These are the activations of a small neural network, seen along a few directions. Each row is one input.
Each table varies a few parts of the input and shows all the possible inputs, shuffled.
Descriptions start from the smaller parts, as in this example, which fits no table here: line(4) and (point or ring(9) or (values(2) and ring(8))).
Shared parts are said once, and a part with two or three values counts as separate values.
(in the rows, 128 means zero)

Table:
x1: [189 128 142 102 135 101 100  67 152 126 209  93]
x2: [110 131 152 135 138 134 134  98 194 135 139  86]
x3: [119 137 136 132 112 175 149 112 178 147 149  76]
x4: [145 116 152 170  87  89 101 201  38 116 134 169]
x5: [ 96 169  89 145 152 159 167  70 138 147 144  98]
x6: [131 198  69  77 146  99  88 199 171 112  34 189]
x7: [158 111 188 158  88 101 135 163  82  91  42 164]
x8: [134 102 153 112 154 149 121 101 159 103 186  74]
x9: [124 140 135 146 137 142 147 180  88 132  11 182]
x10: [ 74 121  89 117  93 131 120 140  64 156  84 175]
x11: [135 110 146 115 141 181 139 115 155 107 198  78]
x12: [184 105 128  76 133 124 137  94 139 115 214  92]
x13: [ 99  57  99 150 107  90 101 195  76 155 119 216]
x14: [ 94 168 114 156 168 117 153  59 157 150 127 100]
Describe the family of inputs behind these rows. -> point or ring(5) or (values(2) and line(4))
Change only the values(2) part in x11. List by row number the other rows that result. -> x8
Start at x9 and move only the ring(5) part, one step at a time. The first step leads to x7. Which rows follow, in order? -> x4, x13, x10

Table:
x15: [116 191  87 112 166 180 148  69 199 137 103  85]
x16: [150 128 157 107 148 129 119 115 172 109 183  89]
x17: [120 120 159 153 134 141 152  77 150 143 175  85]
x18: [120 120 122 130 110 106 109 168  69 121 107 173]
x19: [127 114 148 165 108 119 147 164  88 137  83 167]
x20: [131 102 141 127 120  91 105 167 111 103  92 168]
x21: [112 103 128 138  97 130 128 176  83 132  97 161]
x22: [149 108 118 123 115  81 116 157  92 128 104 176]
x23: [161 125 129 110 139 118 125  97 158 131 195 100]
x24: [126 129 133 114 139 138 119  96 129 124 195  89]
x25: [ 99 178  73 135 130 141 126 148 143 136  14 165]
x26: [126 116 140 124 131 162 142 103 142 136 187  78]
Describe the family of inputs behind these rows. -> values(2) and (point or line(5))
The inputs of x25 and x15 match in every part but the values(2) part. If x20 is changed in the same way as x25 into x15, which row does it become? -> x16
Change only the line(5) part in x20. List by row number the other rows that result. -> x18, x19, x21, x22

Table:
x27: [145 104 143 139 104 122 126 158  78 116 118 127]
x28: [128 136 109 129 152 178 142  60 156 158 201  70]
x29: [119 166 114 132 127 138 136 148 159 135  96 124]
x30: [ 98 119 124 149 100 135 152 129 104 129  67 131]
x31: [123 118 115 107 133 121  90 150 152 133 138 139]
x32: [143 132 161 138 167 159 143  62 177 111 189  60]
x33: [125 105 150 142 127 129 142 137 103 100  84 135]
x34: [125 141  98  97 132  93  95 129 125 109 151 138]
x35: [107 120 104 142 111 152 118 130  81 147 101 143]
x36: [123 157  90 114 120 154 124 143 136 140 127 144]
x37: [163 117 131 106 116 123 126 161 148 114 134 137]
x38: [100 147 130 138 117 146 147 149 131 134  84 125]
x39: [128 118 151 130 144 142 139 153 135 103  95 136]
x40: [120 135 112 153 116 122 135 140  86 158 127 168]
x41: [112 148 138 174 115 108 147 141 107 151  96 152]
x42: [144 104 147 108 118 124 141 166 120 121 123 135]
x43: [155 145 122 116 151 110 123 117 144  91 102 136]
x44: [108 139 103 121 124 160 132 147 108 146 114 139]
x45: [137 155 147 121 135 134 129 148 155  92 114 139]
x46: [101 106 132 110 132 122 102 154 124 136 132 138]
x47: [119  96 138 149 120  90  97 142 101 155 135 165]
x48: [120 114 131 123 149 144 120  74 164 138 229  66]
x49: [126 168 110 119 132 110 122 103 147 131  82 131]
x50: [114 141 139 137 138 160 158  51 180 140 171  57]
x51: [170 134 126 100 125  96 105 124 130 110 128 134]
x52: [154 103 161 140 108  86 140 154  95 133 135 166]
x53: [140 152  78 108 140 128 104 108 125 145 111 142]
x54: [ 99  85 117 126 109 115 114 146  91 118 130 139]
x55: [156 118 158 115 140 141 147  72 164 128 219  60]
x56: [137 119 163 159 138  99 144 143 114 118 110 162]
Describe the family of inputs behind these rows. -> ring(5) and (point or line(5))
The inputs of x42 and x38 match in every part but the ring(5) part. If x55 is changed in the same way as x42 into x38, which row does it become? -> x50
Change only the ring(5) part in x36. List by row number the other rows that result. -> x29, x31, x37, x45
List by row number the other rows that have the ring(5) part in common with x53. -> x28, x35, x36, x40, x44
Change only the ring(5) part in x52. List by row number the other rows that result. -> x40, x41, x47, x56

Table:
x57: [ 98 140 109 132 120 125 128 150 125 162  61 164]
x58: [123  96 114 126 110  81  99 160  71 126 106 182]
x59: [101 131  87 125 110 140 128 174 110 149  69 150]
x60: [142 166 117 141 116 124 148 131 101 133  48 152]
x61: [130  81 184 172  95 108 141 195  67 124 116 169]
x62: [105 138  97 104 130 161 124 172 103 126  73 161]
x63: [123 141 101 108 154 192 134 103 157 121 172  76]
x64: [111 153 114 160 145 121 130 139 117 141  51 165]
x65: [110 159 131 144 165 149 147  60 182 141 152  93]
x66: [109 144 118 132 137 156 135  81 182 156 155  83]
x67: [107 131  92 117 123 169 143  93 177 148 159  86]
x68: [150 168 131 134 144 150 159  62 152 133 144  71]
x69: [157 122 117 104 107  75  92 182  91 128 131 194]
x70: [137 100 125 112 143 111 115  89 128 125 212 103]
x71: [118  95 161 148 114 132 132  93 112 114 191  85]
x72: [105  94 152 158  95  98 117 171  52 117  93 154]
x73: [161 156 157  88 161 128 121 100 210  83 146  92]
x74: [154 147 141 103 136 100 106 180 147  80  44 161]
x75: [152  76 190 155 127 138 154 118 121 127 210  95]
x76: [165 122 121 100 130 102 105 107 153 126 226 122]
The inputs of x60 and x68 match in every part but one. If x62 is changed in the same way as x60 into x68, which row does it become? -> x63
Describe the family of inputs behind these rows. -> values(2) and (point or line(4) or line(5))

Table:
x77: [116 121 160 170 109 134 162 157  84 123  65 147]
x78: [ 85 100 119 145 133 148 138 104 140 163 186  98]
x79: [157 118 129 109 119 100  98 204 107  99 108 170]
x80: [141 124 164 138 127  73 120 169 119 110  87 167]
x81: [165 121 172 123 140  97 138  92 146  96 184  95]
x82: [130 123 154 169 127 131 185 104 128 130 168  73]
x83: [166 111 155  90 129 127  99 119 151 115 199 104]
x84: [117 118  97 119 119 116 101 163  73 135 110 190]
x85: [ 81 108 112 146  93 147 118 157  86 149  80 153]
x86: [112 185  82 105 151 159 128 111 182 135  19 145]
x87: [132 200  92 102 161 178 135  60 208 148 124  81]
x88: [134 108 100 119 129 126 114  97 113 132 206 114]
Describe the family of inputs behind these rows. -> values(2) and (point or ring(5))
The inputs of x86 and x87 match in every part but the values(2) part. If x80 is changed in the same way as x86 into x87, which row does it become? -> x81
Start at x84 and move only the ring(5) part, one step at a time. The first step leads to x79. Which rows follow, in order? -> x80, x77, x85
Change only the values(2) part in x83. List by row number the other rows that result. -> x79
